Look-ups in named tables: a row name and a column name give one cell, copied from the table.

Bigi:
	Laso	Gaf	Pone	Keb	Tutum
Litod	15.65	44.99	30.87	20.80	38.22
Gonoli	21.88	13.23	15.18	18.02	24.64
Mez	41.24	33.96	21.93	14.64	30.45
Vebevos	18.08	48.79	29.21	23.64	16.58
Veme	17.62	26.80	15.15	24.29	16.33
Gak	20.69	79.41	16.01	14.85	20.15
Vame	15.38	12.48	20.86	29.47	14.68
Lubud	21.80	31.70	19.51	28.85	27.80
Kadese	28.85	14.79	21.32	13.47	15.99

Mez, Gaf => 33.96
Litod, Laso => 15.65
Mez, Tutum => 30.45
Kadese, Pone => 21.32
Vame, Pone => 20.86
Gak, Keb => 14.85
Vebevos, Tutum => 16.58
Vebevos, Pone => 29.21
Gonoli, Pone => 15.18
Lubud, Tutum => 27.80
Gak, Tutum => 20.15
Vame, Gaf => 12.48
Kadese, Tutum => 15.99
Vame, Keb => 29.47
Lubud, Pone => 19.51
Vame, Laso => 15.38
Mez, Pone => 21.93
Veme, Tutum => 16.33

Runuv =
,Vumomo,Zurod,Mus,Lavev
Romu,6.32,4.49,0.15,8.57
Geda,2.76,0.75,3.16,0.12
Muron,4.29,5.61,4.25,6.66
Gefed,5.30,3.18,0.15,2.30

Gefed, Mus: 0.15
Gefed, Vumomo: 5.30
Muron, Vumomo: 4.29
Romu, Vumomo: 6.32
Romu, Zurod: 4.49
Muron, Mus: 4.25
Geda, Lavev: 0.12
Romu, Mus: 0.15
Muron, Lavev: 6.66
Gefed, Zurod: 3.18
Geda, Mus: 3.16
Which row has the largest Zurod? Muron

Bazab:
,Togeno,Damuz,Luvatu,Sese,Mami,Rinam,Finok,Teluma
Nite,340,588,651,729,570,632,727,565
Bep,513,497,281,710,581,417,648,140
Rik,684,449,484,578,565,750,668,593
Funi,705,975,24,481,476,580,541,554
Nulos,493,718,848,554,937,472,707,441
Kam,673,563,794,904,426,251,432,475
Sokas,335,405,442,48,645,704,449,461

Sokas, Togeno => 335
Nite, Mami => 570
Rik, Luvatu => 484
Rik, Togeno => 684
Rik, Damuz => 449
Sokas, Teluma => 461
Bep, Sese => 710
Which row has the largest Teluma? Rik

Demiv
|  | Fulapag | Kuz | Sipez | Lisegu | Zome | Dodone | Kubud | Gat | Mifute |
|---|---|---|---|---|---|---|---|---|---|
| Tumig | -46 | -10 | -32 | -70 | -36 | -59 | -68 | -39 | -30 |
| Memolid | -46 | -29 | -32 | -70 | -18 | -59 | -67 | -39 | -64 |
| Nozun | -31 | -29 | -9 | -67 | 62 | -59 | -67 | -39 | -64 |
| Mol | -46 | -6 | -32 | -70 | -36 | -62 | -67 | -39 | -62 |
| Rumelas | -46 | -29 | -32 | -70 | -36 | -59 | -67 | -39 | -62 |
| Vufu | -46 | -32 | -32 | -63 | -36 | -59 | -54 | -39 | -62 |
| Gomekuf | -46 | -29 | -32 | -100 | -37 | -76 | -67 | -26 | -62 |
| Bef | -46 | -29 | -40 | -70 | -26 | -36 | -67 | -39 | -62 |
| Zulazo | -46 | -29 | -32 | -70 | -36 | -59 | -67 | -39 | -62 |
| Sesifef | -46 | -29 | -32 | -70 | -36 | -59 | -67 | -39 | -62 |
| Fabadev | -46 | -29 | -32 | -70 | 0 | -59 | -67 | -28 | -62 |
| Lile | -46 | -29 | -38 | -70 | -94 | -59 | -67 | -39 | -15 |

Tumig, Kubud -> -68
Vufu, Dodone -> -59
Bef, Mifute -> -62
Memolid, Kubud -> -67
Vufu, Zome -> -36
Lile, Sipez -> -38
Nozun, Gat -> -39
Sesifef, Zome -> -36
Gomekuf, Fulapag -> -46
Nozun, Kubud -> -67
Sesifef, Lisegu -> -70
Lile, Gat -> -39
Memolid, Kuz -> -29
Tumig, Lisegu -> -70
Mol, Zome -> -36
Zulazo, Lisegu -> -70
Row with the largest Kuz: Mol

Miviz:
,Dotizi,Pize
Kag,96,177
Tezul,128,243
Ruvulof,173,222
Levakef,116,153
Fefib,213,143
Nifopa,161,140
Vobo,136,174
Sagozaf,176,172
Mati,101,205
Relig,243,137
Lodu,53,153
Gikav,141,191
Vutozep,83,215

What is the Dotizi of Vobo in Miviz? 136
What is the Pize of Levakef in Miviz? 153
What is the Dotizi of Ruvulof in Miviz? 173
What is the Pize of Gikav in Miviz? 191
What is the Dotizi of Relig in Miviz? 243
What is the Dotizi of Levakef in Miviz? 116
What is the Dotizi of Nifopa in Miviz? 161
What is the Dotizi of Mati in Miviz? 101
What is the Pize of Relig in Miviz? 137
What is the Pize of Mati in Miviz? 205
What is the Pize of Fefib in Miviz? 143
What is the Pize of Vobo in Miviz? 174
What is the Dotizi of Kag in Miviz? 96
What is the Pize of Sagozaf in Miviz? 172
What is the Pize of Ruvulof in Miviz? 222
What is the Dotizi of Fefib in Miviz? 213
Row with the largest Dotizi: Relig

Ramozet =
columns: Turi, Nid
Naram: [235, 82]
Gufodub: [56, 106]
Filem: [138, 142]
Vogaga: [92, 70]
Nelonev: [133, 71]

What is the Turi of Nelonev in Ramozet?
133
What is the Turi of Filem in Ramozet?
138
What is the Nid of Vogaga in Ramozet?
70
What is the Turi of Naram in Ramozet?
235
What is the Nid of Filem in Ramozet?
142
What is the Nid of Naram in Ramozet?
82
What is the Nid of Gufodub in Ramozet?
106
What is the Turi of Vogaga in Ramozet?
92
What is the Turi of Gufodub in Ramozet?
56
What is the Nid of Nelonev in Ramozet?
71

Toz:
fields: Nif, Periful, Voti
Let: [20.7, -10.5, -41.4]
Zep: [-24.9, -30.0, -24.1]
Non: [50.4, 43.7, -20.3]
Nuba: [-9.9, -21.2, -60.2]
Kis: [47.1, -41.7, -74.1]
Zitisol: [7.2, -37.0, -16.8]
Bim: [54.5, -8.1, -52.7]

Periful of Nuba = -21.2
Periful of Zep = -30.0
Nif of Non = 50.4
Periful of Let = -10.5
Voti of Bim = -52.7
Nif of Kis = 47.1
Voti of Kis = -74.1
Nif of Zitisol = 7.2
Nif of Bim = 54.5
Periful of Zitisol = -37.0
Periful of Bim = -8.1
Voti of Zep = -24.1
Voti of Zitisol = -16.8
Nif of Zep = -24.9
Nif of Nuba = -9.9

Biz
|  | Rasofi | Lil | Zat | Ser | Padari | Gel | Kesami | Gidonev | Sed | Dom |
|---|---|---|---|---|---|---|---|---|---|---|
| Folipa | -0.05 | 0.83 | -0.51 | 0.43 | 0.13 | 0.71 | 0.89 | 0.01 | -0.33 | 0.86 |
| Bib | 0.86 | -0.39 | 0.32 | 0.07 | 0.24 | 0.76 | 0.45 | -0.13 | 0.56 | 0.66 |
| Pafaki | 0.47 | -0.56 | 0.28 | -0.57 | 0.20 | 0.07 | -0.05 | 0.35 | 0.44 | 0.73 |
| Nukirat | 0.12 | 0.07 | 0.45 | 0.64 | 0.78 | -0.36 | 0.53 | 0.91 | 0.74 | 0.70 |
| Pup | -0.59 | 0.43 | -0.33 | -0.58 | -0.12 | 0.51 | -0.33 | 0.02 | -0.34 | 0.09 |
| Bag | -0.36 | -0.63 | 0.77 | 0.31 | -0.03 | -0.06 | 0.92 | 0.39 | 0.70 | -0.04 |
| Pabimiv | -0.20 | 0.78 | -0.63 | 0.48 | 0.34 | 0.92 | 0.86 | -0.40 | -0.51 | -0.26 |
| Pemiki | 0.32 | -0.53 | 0.03 | 0.28 | 0.71 | -0.59 | 0.02 | 0.44 | 0.85 | 0.17 |
| Zikidep | -0.64 | 0.20 | 0.62 | 0.50 | -0.57 | 0.19 | 0.72 | 0.86 | 0.49 | -0.61 |
| Susapo | -0.02 | -0.54 | 0.05 | 0.87 | -0.28 | 0.25 | -0.16 | 0.13 | 0.10 | -0.39 |

Kesami of Zikidep is 0.72
Padari of Susapo is -0.28
Zat of Nukirat is 0.45
Gel of Pabimiv is 0.92
Gidonev of Susapo is 0.13
Ser of Susapo is 0.87
Padari of Pabimiv is 0.34
Lil of Pemiki is -0.53
Padari of Nukirat is 0.78
Dom of Susapo is -0.39
Gel of Pafaki is 0.07
Padari of Zikidep is -0.57
Which row has the largest Rasofi? Bib

